These are the activations of a small neural network, seen along a few directions. Each row is one input.
In each table, some parts of the input vary, and every possible input appears once, in random order.
Descriptions start from the smaller parts, as in this example, which fits no table here: one of 3 separate values, together with either a single point or one of 9 places around a ring or (one of 6 places along a line, together with one of 8 places around a ring).
Shared parts are said once, and a part with two or three values counts as separate values.
In the rows, zero is written as 128.

Other details of the inputs shift rows strongly along two fixed directions, in all tables alike. That doesn't count.
These rows show it; all are for the same input, with only those details redrawn:
[136 140 162 154 135 121 146 129 116 149 132 114 110 132 165 110 117]
[142 138 162 151 135 128 143 133 122 140 126 124 125 119 153 100 138]
[105 118  78 106 130 100 112 136 139 100 160 130 152 136 112 146 106]
[137 141 161 154 134 121 146 129 115 150 132 114 111 132 164 110 117]
[153 135 138 129 133 143 125 148 141 103 123 155 171  88 108  85 190]
[132 138 157 153 135 118 145 128 115 150 135 112 109 135 165 114 110]
[ 95 117  79 111 133  90 116 129 133 112 165 117 134 151 127 158  78]
[131 135 149 147 135 119 141 130 121 140 135 118 117 131 156 114 116]

A family of inputs:
row 1: [131 130 159 148 145 127 142 121  91 156 114 120 104 120 158 122 119]
row 2: [134 102  81 102 107 121  76 119 150 118 121 120 112 182 120 175  86]
row 3: [ 96 117  72 106 131  90 112 131 137 103 165 122 142 147 118 157  85]
row 4: [132 127 146 140 150 121 132 123  97 145 122 121 115 118 152 124 116]
row 5: [119 150 167 147 119 143 157 121 121 154 123 118  99 128 147 128 119]
row 6: [143 131 138 116 133 160 129 136 119 108 103 165 165  73  88 106 196]
row 7: [145 136 141 124 122 152 134 145 143 107 117 159 163  88 101  91 195]
row 8: [193  99 138 128 116 164  89 124 169 116  88 154 137 116  93 107 202]
row 9: [118 141 160 148 123 134 158 120 120 153 128 118  99 133 154 126 113]
row 10: [ 77 136  87 103 114 114 132 121 138 117 152 119 117 148 107 182  80]
row 11: [136 137 161 150 130 133 147 133 122 142 123 128 122 118 150 103 142]
row 12: [161 122 139 133 109 144 118 123 146 153  98 107 110 173 151 122 123]
row 13: [ 97 131 100 101 128 136 126 124 117 113 129 135 134 114  89 168 118]
row 14: [122 131 159 142 139 129 145 118  92 156 117 118  98 124 153 130 113]
row 15: [115  98  56 100 109 111  96 111 171 116 147 104 130 195 104 164  98]
row 16: [121 124  82  78 126 152 103 143 138  72 118 178 197  71  38 133 194]
What is each input in this table made of?
Answer: either one of 4 places along a line or (one of 2 separate values, together with one of 6 places along a line)
Start at row 15 and move only the place on the line of 4, one step at a time. The first step leads to row 12. Which rows follow, in order?
Answer: row 2, row 8
Change only the place on the line of 6 in row 16. List by row number the other rows that result.
Answer: row 1, row 4, row 6, row 13, row 14

A family of inputs:
row 17: [141 103 137 135 135 140 118 101 114 147  99 117  90 153 151 147  94]
row 18: [149 139 134 130 116 146 138 127 162 112 140 139 156 122 111  79 188]
row 19: [166 137 129  94 108 164 106 139 115 135  86 150 155 123 115 123 148]
row 20: [ 93  95  32  90 111  67 101 125 175  98 182 126 135 163 104 172  80]
row 21: [ 81 148 132 127 131 115 143 121  97 132 144 130  97 118 142 164  89]
row 22: [124 161 163 148 119 154 151 112 131 160 122  95 100 150 140 147 107]
row 23: [ 84 146 125 127 136 112 147 119  93 136 135 127  99 122 137 161  90]
row 24: [150 144 132 123 116 160 135 142 162 106 115 136 163 127 127  75 183]
row 25: [154 118 159 134 108 153 137 128 158 133 101 155 130  99  98 107 194]
row 26: [161 121 151 126 106 170 137 141 156 126  82 158 143 104 112 107 187]
row 27: [138 100  44  90 146 108  59 142 167  64 148 151 197 112  71 146 149]
row 28: [109 141 148 154 141 103 158 132 101 139 149 122 117 119 160 116  88]
row 29: [ 98 137 138 126 152 127 159 120  84 169 121 106 105 119 144 138 107]
row 30: [167 120 143 124 143 154 104 116 132 113  97 135 133  96 105 125 159]
row 31: [181 110 149 153 141 139 108 120 139 126 118 149 143 104 132  84 196]
row 32: [139 140 155 134 108 173 138 117 155 131 111 143 146 108  90  98 197]
row 33: [106 129 134 141 149  96 156 128  94 143 146 104 131 130 157 123  91]
row 34: [ 98 141 145 146 134 104 146 136 111 129 173 129 114 117 159 130  77]
row 35: [157 139 136 109 118 133  93 154 127 127  96 140 169 141 139  96 156]
row 36: [120 144 150 144 105 163 155 110 128 161 109 104 101 164 152 137 107]
row 37: [ 86 142 120 126 139 113 149 119  91 142 131 120 103 125 136 159  91]
row 38: [170 120 147 146 124 139 117 139 139 124 127 149 141 112 118  77 196]
row 39: [ 92 140 129 129 149 120 154 119  85 155 124 113 105 124 140 148  99]
row 40: [104 120 130 129 154  98 157 127  93 147 149  95 135 131 156 126  96]
row 41: [162 116 160 132 117 159 120 127 130 126 104 154 129 107  87 101 197]
row 42: [135 123 138 145 116 114 142 132 145 149 121 109 100 162 180 121 104]
row 43: [126  77  52  76 132 124  70 113 158  70 136 167 170 115  43 158 158]
row 44: [131 114 139 135 114 142 128 120 108 149 108 113  87 163 143 145 100]
row 45: [154 138 163 136 119 153 137 136 150 137 101 130 121 102 117 128 159]
row 46: [ 45 126  42  74 123  89 101 129 125  75 185 146 137 125  87 212  68]
row 47: [144 108 126 151 140 117 108 117 123 145 120 108 106 160 176 127 102]
row 48: [159 131 137 119 123 157 110 137 133 108 106 140 140 100  84 122 172]
row 49: [100 140 141 145 134 100 150 132 105 129 165 126 120 121 156 130  81]
row 50: [161 138 154 145 128 127 137 147 159 131 122 128 135 117 141 104 153]
row 51: [142 135 146 153 137 114 121 137 123 146 138 101 101 154 157 124 101]
row 52: [105 133 136 145 143  96 157 129  97 137 150 113 124 128 156 126  88]
row 53: [133 158 159 150 134 131 152 128 142 149 144  95 110 162 162 116 106]
row 54: [ 98  92   9  71 114  91  66 147 158  62 160 139 174 164  80 163 109]
Changing only one part turns row 21 into row 49. The same change can be made to row 46. Which row results?
Answer: row 34
What is each input in this table made of?
Answer: one of 2 separate values, together with either a single point or one of 6 places along a line or (one of 3 separate values, together with one of 4 places along a line)
Change only the choice among 2 separate values in row 32. List by row number the other rows that result.
Answer: row 18
Change only the choice among 3 separate values in row 48. List by row number the other rows that result.
Answer: row 41, row 44

A family of inputs:
row 55: [109 113  86 104 136  99 118 140 118 107 140 140 158 122 123 136 114]
row 56: [114 112 126 140 126 104 116 108 113 146 142 114  71 157 152 168  70]
row 57: [ 83 131  94  97 149 129 124 119  88 108 134 140 140 100  89 168 114]
row 58: [112 134 106 103 107 139 134 131 144 126 121 126 133 143 113 150 117]
row 59: [133 138 176 167 135 125 168 131 126 148 136 125 112 108 155  97 142]
row 60: [115 129 122 135 114 119 126 115 133 138 149 109 102 170 146 138  95]
row 61: [102 127 132 142 112 107 133 110 129 144 155 112  75 163 152 164  69]
row 62: [134 113 111 122 142 110 102 128 136 111 137 130 129 120 117 147 112]
row 63: [166 118 161 144 147 144 138 141 127 114 111 162 158  64 114  75 208]
row 64: [119 119  98 105 112 141 121 124 167 105 128 143 146 119  78 148 152]
row 65: [126 155 190 166 131 122 179 134 104 172 126 108  96 132 195  96 113]
row 66: [123 129  83 110 127 117 106 136 157  95 152 125 165 141 104 131 126]
row 67: [117 128 117 126 136 102 113 132 109 139 134 105 113 154 163 157  62]
row 68: [130 116  95  99 117 130  93 142 129  98 119 158 153 119 101 134 140]
row 69: [158 156 153 129 124 154 130 157 146 109 111 149 169  92 121  87 181]
row 70: [164 150 219 181 120 172 174 109 123 192  88  95  81 147 179  84 150]
row 71: [145 106  96 102 125 145 104 125 145 110 105 136 158 132  85 125 170]
row 72: [120 113  85  91 120 131 108 131 131 118 109 133 144 136 103 160 121]
row 73: [146 113 134 127 128 145 121 116 136 136 101 137 117 115 107 138 152]
row 74: [119 102  74 106 142 100 107 129 130 102 151 135 168 129 108 124 133]
row 75: [119 111 118 137 127 104 113 107 110 150 141 100  85 182 159 153  69]
row 76: [165 161 225 188 135 150 166 126 125 171 113 109  85 113 183  90 141]
row 77: [ 65 153 132 128 132 115 162 108  81 154 153 101  87 139 135 177  58]
row 78: [157 140 154 143 135 150 148 146 142 119 123 148 173  90 120  55 213]
row 79: [108 132  96 103 106 123 115 141 141 103 141 145 143 138 111 144 116]
row 80: [178 127 147 134 144 150 107 141 136 115 108 142 167 102 117  82 188]
What is each input in this table made of?
Answer: one of 2 separate values, together with either a single point or (one of 3 separate values, together with one of 4 places along a line)
Change only the choice among 3 separate values in row 73. List by row number the other rows that result.
Answer: row 71, row 72
Start at row 59 and move only the place on the line of 4, one step at a time. The first step leads to row 76. Which rows follow, in order?
Answer: row 61, row 64
Change only the place on the line of 4 in row 80. List by row number the other rows that result.
Answer: row 71, row 74, row 75
